These are the activations of a small neural network, seen along a few directions. Each row is one input.
In each table, some parts of the input vary, and every possible input appears once, in random order.
A made-up example of a description, with smaller parts first: line(6) and (point or line(9) or (values(3) and ring(8))).
Shared parts are said once, and a part with two or three values counts as separate values.
In the rows, zero is written as 128.

A family of inputs:
R1: [189 144 195 114  64 148 152 142  87  98  71]
R2: [147  63   7 143 159 107  65 112 162 111 141]
R3: [174 159 203 115  90 128 179 180  89 150 116]
R4: [213  61  44 149 108  96  97 122 140 107 110]
R5: [103 145 209  97  55 167 142 127  91 100  57]
R6: [101 186 235 107 100 154 160 140  82 129 104]
R7: [ 86  87  55 122 162 140  56  74 153 105 123]
R8: [ 40 199 219 122 156 151 181 138 129 148 169]
R9: [128 118  44 160 223  81 130 170 191 172 225]
R10: [225 108 116 132  83 110 139 142 121 126  86]
R11: [ 62 109  65 138 186 121  93 110 163 150 158]
R12: [ 58  96 104 114 100 166  80  65 124  98  92]
R13: [194 123 188 104  50 150 138 130  80  95  58]
R14: [199 149  89 158 196  71 166 181 153 162 216]
R15: [ 70 126 174  95  79 177  97  66  98  88  66]
R16: [161 184 224 125 119 111 219 212 117 171 163]
R17: [ 29 169 143 135 175 136 155 139 149 162 194]
R18: [ 41 165 190 104 124 157 146 116 116 135 112]
R19: [ 43 147 125 127 145 147 122 103 130 146 144]
R20: [ 58 135  82 151 199 117 117 144 177 174 225]
R21: [216  95  58 154 136 100 101 121 143 108 111]
R22: [211 140 134 145 122  88 173 164 126 161 119]
R23: [ 78 198 249 121 113 140 210 186 113 157 158]
R24: [ 85  60  45 127 128 136  43  72 147 109 124]
R25: [ 66 148 182  99  94 185 107  82 100  89  83]
R26: [200 112  63 159 153  76 139 158 148 155 161]
R27: [144 101  40 152 208  94  98 122 164 132 180]
R28: [209 168 159 137 170  84 208 191 140 162 178]
R29: [232 100 122 132  88 114 127 115 114 105  65]
R30: [159  54  15 144 154 109  45  86 145  96 133]
R31: [111 124 205 101  33 170 135 112  83  99  50]
R32: [ 64 122 114 111 125 163  78  72 123  98 104]
What do these inputs look like to the network?
> line(4) and ring(8)
The inputs of R26 and R14 match in every part but the line(4) part. If R3 is changed in the same way as R26 into R14, which row does it become?
> R16
Which other rows does R17 become when the line(4) part takes its other values? List them by row number.
> R12, R19, R32
Start at R4 and move only the ring(8) part, one step at a time. The first step leads to R29. Which rows follow, in order?
> R13, R31, R15, R12, R24, R30
Which other rows does R28 become when the line(4) part takes its other values? List them by row number.
> R10, R22, R29

A family of inputs:
R33: [162 126  96 144 163 100 129 150 144 144 166]
R34: [ 84 145 207  99  68 172 138 118  91 104  80]
R35: [114  92  38 140 168 119  70  98 154 125 142]
R36: [135  93  70 134 133 128  81 104 138 116 125]
R37: [131 110 119 121 101 142 108 111 118 107 101]
R38: [142 122  67 151 189  93 123 138 163 151 190]
R39: [115 184 231 105 102 144 184 160  98 135 113]
R40: [129 160 180 123 116 129 173 155 117 147 129]
R41: [121 101 100 132 120 133  99  97 135 113 113]
R42: [100 123 152 111  84 154 124 115 112 114  89]
R43: [155 149 150 134 140 115 156 144 129 136 137]
R44: [149 132 126 141 152 107 150 146 137 144 150]
The inputs of R41 and R35 match in every part but one. If R44 is changed in the same way as R41 into R35, which row does it become?
> R38
What do these inputs look like to the network?
> values(2) and line(6)
Which other rows does R39 become when the values(2) part takes its other values? List them by row number.
> R34
